A small network was shown many inputs. Here are its activations along a few directions, one row for each input.
In each table, some parts of the input vary, and every possible input appears once, in random order.
A made-up example of a description, with smaller parts first: one of 2 separate values, together with either a single point or one of 11 places along a line or (one of 5 places around a ring, together with one of 6 places along a line).
Shared parts are said once, and a part with two or three values counts as separate values.
(in the rows, 128 means zero)

Other details of the inputs vary at random and push rows far along two fixed directions, the same in every table; ignore that.

Table:
r1: [140 119 113 167 117 158  73 144 121 155 127 121  95 155]
r2: [141 158 116 101 101  69 164 126 137 118 138 112 108 111]
r3: [192 142  92 102 110  91 148  85 134 143  99  70 147 145]
r4: [ 89 130 120 148 158 150 137 154 109 130 121 146 119 112]
r5: [154 132 124 160 127 178 104 127 116 156 146 134 104 163]
r6: [ 74 125 163  99 144  86 173 145 136  77  99 166 169  71]
r7: [164 160 110 109  88 102 127 122 129 135 139 103  81 134]
r8: [115 123  99 153 135 139 102 141 132 166 129 105  90 164]
r9: [138  94 131 151 153 167  96 125 117 132 140 137 123 149]
r10: [145 159 138  80  81   5 183 117 168  79 134  96 144 101]
r11: [ 59 100 182  78 168 122 129 171  95 101  88 165 119  68]
r12: [ 81  73 194 121 184 147 143 170 112  79 107 173 157  86]
r13: [115 124 110 139 131 163 114 119 136 179 132 120 105 171]
r14: [200 182 107  92  85  65 181  80 190 112 173  94 149 161]
r15: [139 115 115 129 142 179  92 103 133 171 135 128  97 167]
r16: [ 85 130 122 141 150 136 134 152  96 126 122 138 109  87]
r17: [149 157  81 168  84 103 115 106 153 149 144  90 112 170]
r18: [168 179 139  68  81  11 218 113 189  67 139 118 158 105]
r19: [127 139  93 157 148 182 113 117 113 157 156 122 120 171]
r20: [121 125 123 163 135 176 121 138 105 145 146 145 134 143]
r21: [101  88 168 111 172 163 122 135 112 106 116 178 151 101]
r22: [101 134  92 175 124 140  88 131 106 162 131  99  89 139]
r23: [137 128 155  93 116  71 153 138 159  87 118 122 131 118]
r24: [ 90 112 127 127 160 162 129 123 119 129 128 148 149 129]
r25: [138 122 133 120 168 174 120 125 125 142 145 135 106 148]
r26: [103 102 134 137 149 170 114 124 107 129 133 163 155 122]
r27: [112 120 102 174 132 161 113 123 128 154 140 109 119 171]
r28: [210 160 118 115  57  63 153  77 197 122 158  78 124 182]
r29: [119 118 183  73 133  94 177 125 160  85 112 153 154 100]
r30: [ 66  94 184  84 176 134 136 171 114 101  85 177 129  82]
r31: [110 113 114 173 126 153  95 149 116 141 129 132 125 127]
r32: [144 125 125 152  97 115 140 117 144 113 147 123 157 141]
r33: [ 79  96 161 131 151 156 137 148 111 111 115 177 166  97]
r34: [172 136 101 165 132 191  80 108 112 173 163 124  97 184]
r35: [126 108  98 147 156 166 104 120 135 164 147 107 108 176]
r36: [134 130  99 149 111 146  67 135 110 177 132  88  57 167]
r37: [164 151 147  81  87  22 210 102 203  70 144 102 175 128]
r38: [ 60  79 161 116 201 144 157 157 113  78 118 161 174  90]
r39: [ 86 125 137 139 127 140 100 148 101 130 114 150 131  82]
r40: [128 144 140 121  90  87 143 124 148 102 123 149 164  97]
r41: [ 90 130 117 123 133 127 105 137 105 164 115 126  90 128]
r42: [160 117 134 110 131 114 134 106 161 115 144 112 129 149]
r43: [ 93 104 133 110 174 162 127 131 128 142 125 145 132 131]
r44: [168 141 129 135  84 128 116  97 149 140 137 129 127 159]
r45: [ 79  99 179  89 189 140 155 184 109  90  98 174 122  75]
r46: [138 150 138 122 104  90 164 138 140  87 134 147 161  90]
r47: [143 129 121 143 140 181 112 127 126 169 142 120  84 171]
r48: [190 187  96 123  35  58 167  62 192 125 157  91 155 174]
r49: [119 119 131 146 123 141  80 155 105 134 122 118 100 115]
r50: [200 191 110 112  24  57 111  85 163 127 142  94 119 141]
r51: [199 163  79 138  95 100 130  72 130 156 112  63 153 156]
r52: [194 119  91 162 128 179  67 105  86 192  98  88 116 159]
r53: [151 110 115 157 152 161 101 119  80 164  97 109 159 113]
r54: [ 66 100 175  97 200 147 180 174 119  97 116 165 148  89]
r55: [145 142 108 151 110 160  83 144  99 156 135 121  80 126]
r56: [160 176 142  91  84  43 220 103 181  63 150 121 188 116]
r57: [154 137  87 176 125 190  89 110 104 173 168 125 117 180]
r58: [136 106  99 174 131 172  92 115 113 151 155 124 131 165]
r59: [130 137  83 191  96 158  62 130 106 177 145  95  90 144]
r60: [121 121 145 135 149 159 115 163 107 119 118 158 113 107]
r61: [ 83 117 145 135 153 145 128 170  90 108 120 157 132  56]
r62: [ 87 136 110 151 128 139  99 130 102 157 117 129 101 118]
r63: [143  96 176  44 165  80 189 133 117  60  62 128 189  56]
r64: [ 51  98 168  92 182 122 152 171 117 108  90 173 139  81]
r65: [142 140 157 101  95  88 135 128 150  95 113 151 148 104]
Each input here is: one of 5 places around a ring, together with either a single point or (one of 3 separate values, together with one of 4 places along a line).
- Changing only the place on the ring of 5 turns r33 into r29. The same change can be made to r20. Which row results? => r47
- Change only the place on the ring of 5 in r1. List by row number the other rows that result. => r8, r17, r23, r31
- Change only the choice among 3 separate values in r9. List by row number the other rows that result. => r21, r34
- List by row number the other rows that have the place on the ring of 5 in common with r48. => r4, r6, r16, r17, r19, r22, r24, r27, r38, r51, r56, r62
- Change only the choice among 3 separate values in r64. List by row number the other rows that result. => r8, r18
- Change only the place on the ring of 5 in r39. List by row number the other rows that result. => r11, r41, r50, r62

Table:
r66: [106 122 146 118 129 114 142 137 140 113 127 142 132 118]
r67: [ 93 100 144 125 169 145 127 152 100 122 101 137 138 100]
r68: [114 101 145 127 175 170 124 148  97 126 111 148 137 108]
r69: [124 136 127 113 120 100 134 135 120 122 115 118 127 104]
r70: [ 82 115 148 125 157 141 126 168 113 117 121 152 108 100]
r71: [134 124 140 120 129 118 143 124 146 109 142 133 140 133]
r72: [104 108 127 136 159 156 124 134 125 137 132 136 125 140]
r73: [138 113 140 122 142 131 128 130 121 114 116 131 144 117]
r74: [148 147 140 101 106  94 165 107 162 102 145 132 151 134]
r75: [106 109 144 125 146 139 118 142 108 127 104 137 132 108]
r76: [105 124 129 129 135 138 101 145 100 143 108 132 103 108]
r77: [167 144 132 112  94  80 147 111 144 105 127 110 146 118]
r78: [153 152 138  96  94  63 153 123 140  92 123 117 137  95]
r79: [194 154  77 154  85 127 101  82 143 172 141  78 114 188]
r80: [107 122 133 126 138 123 143 135 134 120 130 131 131 127]
r81: [ 90 109 143 145 152 153 119 151  96 114 115 155 152  85]
r82: [154 145 134 106  94  82 155 102 171 104 146 124 149 139]
r83: [158 129  61 191 135 219  55 107  95 228 137  94  75 204]
r84: [134 135 122 124 134 131 147 114 140 128 144 126 133 146]
r85: [136 153 126 136  89  91 152 119 151  99 152 137 156 123]
r86: [ 74 117 148 122 153 138 124 164 116 123 115 156 108 101]
r87: [ 95 126  96 165 144 180  85 149 105 181 131 121  71 155]
r88: [175 148 130 102  96  90 155  98 151 110 127 119 155 127]
r89: [115 102 143 124 153 146 117 136 113 127 106 141 141 114]
r90: [128 128 130 135 121 125 130 131 138 126 140 126 119 138]
r91: [194 165  85 151  79 133 114  84 156 165 173  94 103 197]
- Describe the family of inputs behind these rows. => one of 2 separate values, together with either a single point or (one of 3 separate values, together with one of 4 places along a line)
- Changing only the choice among 2 separate values turns r76 into r86. The same change can be made to r81. Which row results? => r85
- Change only the place on the line of 4 in r75. List by row number the other rows that result. => r76, r88, r89
- Change only the choice among 3 separate values in r70. List by row number the other rows that result. => r86, r87

Table:
r92: [ 58 103 151 124 169 148 128 168 118 128 121 161 102 113]
r93: [215 198  98 124  17  30 147  83 178 109 154  86 136 138]
r94: [ 96 100 140 121 174 153 119 151  88 128  94 139 137  89]
r95: [131 125 112 140 131 152  92 136 104 168 107 107  87 138]
r96: [132 115 117 147 156 182 117 120 132 155 150 133 113 172]
r97: [139 122 119 157 133 180 101 121 111 151 149 136 117 156]
r98: [ 70 110 149 134 152 149 109 169 107 118 120 164 114  93]
r99: [189 139  62 179  96 174  64  82 132 213 139  76  86 223]
r100: [171 125 135 106 129 128 139 105 145 124 131 126 146 145]
r101: [124 124 180  85 122  58 200 129 150  37 126 154 210  65]
r102: [113 129 105 151 136 156 103 142 113 164 130 118  89 149]
r103: [ 85 111 140 143 150 155 115 155  94 126 110 153 141  91]
r104: [202 185 104 102  42  43 138  83 176 128 148  76 105 155]
r105: [111 137 168  73 132  47 209 131 152  47 118 146 193  66]
r106: [ 84  96 140 134 181 165 139 144 120 124 123 145 143 127]
- Describe the family of inputs behind these rows. => one of 3 separate values, together with one of 5 places along a line
- Changing only the place on the line of 5 turns r100 into r104. The same change can be made to r96. Which row results? => r92
- Change only the place on the line of 5 in r93. List by row number the other rows that result. => r97, r98, r101, r103
- Change only the choice among 3 separate values in r103. List by row number the other rows that result. => r94, r105

Table:
r107: [119 101 156 107 172 155 101 153  95 124 112 159 120 100]
r108: [ 64  91 121  97 190 120 125 144  95 145  86  99 110 105]
r109: [133 135 146 121  98 113 121 122 141 134 109 133 133 111]
r110: [131 109 128  92 135  64 146 115 159 117 102  73 119 141]
r111: [194 136  54 213  87 188  63  96 127 226 137  78  76 224]
r112: [ 88 103 158 138 163 157 137 177 115 119 128 139 106 109]
r113: [188 156 120 120  93  85 163 108 167 110 117 107 140 151]
r114: [116  90 154 124 162 160  94 139 101 126 103 156 143  88]
r115: [151 142 132 101 126 117 174  99 157 109 126 137 156 145]
r116: [130 116 135  68 120  67 127 107 147 129  98  83 111 129]
r117: [ 71  74 143  93 200 142 132 125 122 143 106 118 122 133]
r118: [118 138 141 129  85  91 110 116 138 105 129 136 132 117]
r119: [157 179 108 124  76  86 156 112 141 128 155  93 114 123]
r120: [ 93 105 150 130 168 152 138 182 117 128 113 147 114 117]
r121: [ 78 130 128 126 165 153 134 164  99 136  97 142 126  95]
r122: [191 160  30 211  61 173  60  78  99 233 151  60  83 220]
r123: [130 110 158 119 129 133 122 127 115 128  95 150 141 101]
r124: [153 155 120 104  70  79 124 122 154 117 143 131 105 131]
r125: [179 151 133 103 110 100 158  83 163  93 174 111 151 146]
r126: [ 76 109 138 139 166 146 118 174 127 115 110 154 116 115]
r127: [163 113 128 134 127 116 132 123 146 107 125 120 160 118]
r128: [166 144 146  96 104 100 139 120 131 122 118 134 121 125]
r129: [128 135 130 141 104  86 135 129 164 108 131 126 140 124]
r130: [115 154 109 136 101  87 137 117 137 118 129 123 140 104]
r131: [113  95 156 135 183 164 120 160 107 103 132 135 122 108]
r132: [129 158 115 116 116 106 151 139 123 135 128 118 121 115]
r133: [148 150 130 121 107  98 154 137 164 116 117 116 134 137]
r134: [108 109 158 112 161 161 114 149 100 131  85 161 119 105]
r135: [172 157 103 128  84  85 157  94 137 130 122 105 155 119]
r136: [136 152 133 104 117 110 169 111 169 119 135 135 150 143]
r137: [131  97  82 218 137 229  49 137  80 213 124 102  83 205]
r138: [155 151 128 118  89  94 167  90 179 126 145 121 163 146]
r139: [100 102 149 115 186 173 151 141 111 130 123 163 132 133]
r140: [176 128  57 186 101 202  57  77 120 198 172  87 111 222]
r141: [166 160  65 178  80 195  38 109 122 234 130  94  46 210]
r142: [185 155 142 103  75  91 140 102 140 118 140 113 113 133]
r143: [177 134 119 106 104 102 156  81 169 102 151 122 180 135]
r144: [ 68  96 148 159 155 138 110 165 114 109 121 148 133 116]
r145: [124 143 128 108 119  96 155 120 163 112 162 148 135 141]
r146: [170 139 149 101 108 103 121 113 131 102 144 121 125 113]
r147: [115 142 117 140 104 106 140 126 115 128 123 113 149 114]
r148: [126 115  91 190 159 248  70 114  91 218 158 117  59 211]
r149: [121 149 126 110 118 101 151 113 170 109 147 146 145 140]
r150: [ 75 105 152 133 143 145  94 150 115 125 105 165 120  92]
r151: [106  99 162 137 174 163 139 163 104 114 119 139 113 115]
r152: [ 65 120 130 138 156 142 126 164  94 116 138 147 101  85]
r153: [135 129 136 141 112 108 144 135 154 125 116 120 144 128]
r154: [137 132 138 143  97  94 145 132 147 112 127 111 153 138]
r155: [156 137 110 124 118 101 140 109 127 116 128 116 166  96]
r156: [168 140 135 117 117  97 164 129 147 110 124 120 131 140]
r157: [116 105 152 111 171 160  97 147 102 122  99 159 128  98]
r158: [107  98 142 112 195 174 131 139 113 119 135 159 141 126]
r159: [196 152 115 116 102  86 146 107 170  99 132 104 149 141]
r160: [107 116 130 123 185 153 124 156  85 126 118 143 132  91]
r161: [118 137 133 124 114 100 147 105 168 113 149 144 157 132]
r162: [ 76 116 131 140 158 150 131 155  97 140 100 141 140  87]
r163: [159 155 110 111 126  99 143 114 130 111 124 116 152 106]
r164: [ 77 115 146 116 147 148  98 161 115 120 102 167 107 100]
r165: [ 73  97 154 138 162 166 135 142 114 129 127 154 156 129]
r166: [121  98  82 199 143 245  63 112  85 216 142 117  95 213]
r167: [106 148 113 142  99  85 133 119 125 108 135 121 144 111]
r168: [139 147 137 101 119 106 172 119 161 122 150 136 141 144]
r169: [129 102 154 121 135 134 101 129 103 108 117 141 156  99]
r170: [172 140 125 112  93  99 174  80 168 115 138 124 170 147]
r171: [130 140 133 110  81  96 122 129 142 104 152 135  98 114]
r172: [144 174  96 121  83  72 144 120 144 120 149 113 115 126]
r173: [149 149 141  95  92  98 136 134 142 126 126 132 114 123]
r174: [ 90 107 164 112 144 159 118 167 103 125 121 152  98  95]
r175: [ 75  99 147 144 159 145 122 176 118 107 142 150  98 107]
r176: [119  95 146 128 188 158 122 166 109 114 119 145 128 114]
r177: [158 154 123 119 122 100 144 114 121 106 149 106 136 103]
r178: [104 124 155 118 147 142 158 134 138 120 155 144 128 128]
r179: [156 158 119 112 116  95 162 121 121 124 124 117 134 117]
r180: [ 82 102 164 133 139 152 104 154  99 128 101 151 133 102]
r181: [175 174 114 123  87  87 160 100 132 122 146  94 123 126]
r182: [109  79 145 146 169 160 110 158 100 105 118 137 159 111]
r183: [ 65 130 121 132 162 142 120 162 102 123 108 151 119  94]
r184: [184 139  72 197  69 188  37  86 101 226 137  86  73 214]
r185: [150 131 125 102 144 131 148 103 152 104 137 137 160 136]
r186: [111 133 137 122 124 113 146 121 153 109 175 146 123 135]
r187: [147 132 113 127 114 102 135 113 113 106 134 112 171 103]
r188: [ 60  99 148 144 163 153 119 139 118 118 139 164 147 127]
r189: [ 96 122 129 126 174 158 137 152  89 133  91 146 132  97]
r190: [155 154 113 126  85  73 144 130 169 112 153 116 114 147]
- Changing only one part turns r138 into r162. The same change can be made to r166. Which row results? => r122
- Changing only one part turns r108 into r110. The same change can be made to r147. Which row results? => r154
- Describe the family of inputs behind these rows. => one of 4 separate values, together with either a single point or (one of 4 places along a line, together with one of 5 places along a line)
- A walk changes only the place on the line of 4. It starts at r129 and steps to r153. List the rest of the walk in order. => r111, r127
- Change only the choice among 4 separate values in r141. List by row number the other rows that result. => r121, r133, r136
